These are the activations of a small neural network, seen along a few directions. Each row is one input.
In each table, some parts of the input vary, and every possible input appears once, in random order.
Descriptions start from the smaller parts, as in this example, which fits no table here: one of 6 places along a line, together with either a single point or one of 9 places along a line or (one of 2 separate values, together with one of 5 places around a ring).
Shared parts are said once, and a part with two or three values counts as separate values.

Other details of the inputs vary at random and push rows far along two fixed directions, the same in every table; ignore that.

Rows:
x1: [ 21  42   2  37   4  25  20 -20 -15  67  29]
x2: [-22 -16  50  -9 -59 -45  15  -9 -21 -63  45]
x3: [ -5 -12  -7 -17  17   1 -13   7   9  -6 -14]
x4: [  4  36 -50  -9  24  35 -12   5  25  18 -31]
x5: [ -6   8  46  14 -30  -8  16 -18 -23  -4  37]
x6: [ 14   6 -18  13  37   2   1   0   1  49  -3]
x7: [ -5  -5 -26 -22  22  -4 -24  13  21  -6 -24]
x8: [  3 -12  15   4 -28 -22  10  10 -21   9   9]
x9: [  0  -9  19  14  -9   1   6 -10 -10 -13  14]
x10: [-20 -13  50  -7 -62 -28  25  -7 -21 -71  39]
x11: [-20 -15  10 -21 -32 -17  -3   3   2 -69  10]
x12: [ 20  10 -23  15  51  34 -11  -2   8  53 -28]
x13: [ -1  -6 -35  -7  13  22 -10   9  22 -32 -30]
x14: [  5  17  27  16  -1  11   8 -18 -13  38  18]
x15: [  5  16  48  25 -28   8  22  -6 -27  53  14]
x16: [ -6 -15 -42 -21  10 -15 -20   9  25 -38 -16]
x17: [  2   4 -55 -18  12   6 -11  12  30 -27 -25]
x18: [-14 -33 -25 -34  24 -15 -27  22  25 -44 -33]
x19: [ -4 -27 -33 -24  18 -21 -16  14  21 -29 -17]
x20: [ -5 -31 -15 -15  -1   0 -13  23  10 -25 -40]
x21: [ 14  40  17  26  -4  24  15  -3 -19  91   0]
x22: [  8  -9 -24   7  48  17 -13   6  12  22 -32]
x23: [ 10  27  41  32   6   3  23 -16 -29  71  34]
x24: [  2 -13  68  18 -53 -46  36 -21 -40 -15  69]
x25: [  4 -18  -6  -4  14   4 -10   0   8 -15 -14]
x26: [-22 -10 -10 -29 -28 -19  -8  10  13 -70   1]
x27: [  1   9 -12 -14  10   1 -11   0   9   7  -9]
x28: [ 18  30 -12  29  25  45   4 -13  -3  48  -5]
Description of these inputs: one of 4 places along a line, together with either a single point or one of 6 places along a line.
Q: Changing only the place on the line of 4 turns x7 into x12. The same change can be made to x26. Which row results?
A: x28
Q: Which other rows agree with x11 in the place on the line of 4? List them by row number.
A: x3, x5, x10, x14, x15, x18
Q: Which other rows agree with x1 in the place on the line of 4? List them by row number.
A: x6, x8, x16, x17, x19, x24

Rows:
x29: [  1   2 -32 -13  25   1 -16   7  20   7 -18]
x30: [ 5 16 -9  2  8  1 -2 -1  1 32  2]
x31: [ -7   8  43   7 -45 -12  21  -9 -23  -9  33]
x32: [  8  16 -10  12  16  26   1  -7   3  16  -6]
x33: [ -4 -19  57  12 -31 -10  16   0 -29  -3  12]
x34: [ -2 -28  52   9 -21 -29  14   2 -28   3  20]
x35: [-20 -30 -10 -30 -16 -18 -12  13  16 -82 -12]
x36: [  9  13 -11  15  18  28  -1 -10   3  12  -6]
x37: [  1 -17 -21  -7  18  -7 -11   1  13 -24  -6]
x38: [  4  -5 -33  -7  32   4 -14   4  18  -3 -17]
x39: [  8  28  19  20  -7  19  14 -15 -14  36  16]
x40: [  5  28 -19   2   1  25  -1   4   6  32 -16]
x41: [-13 -20 -19 -30 -15 -31 -10  18  14 -43 -10]
x42: [ 6  9 -6  8 18  3  1 -6  0 25  6]
Q: Describe the family of inputs behind these rows.
A: one of 2 separate values, together with either a single point or one of 6 places along a line
Q: Which other rows agree with x39 in the choice among 2 separate values? List them by row number.
A: x31, x32, x33, x35, x36, x40
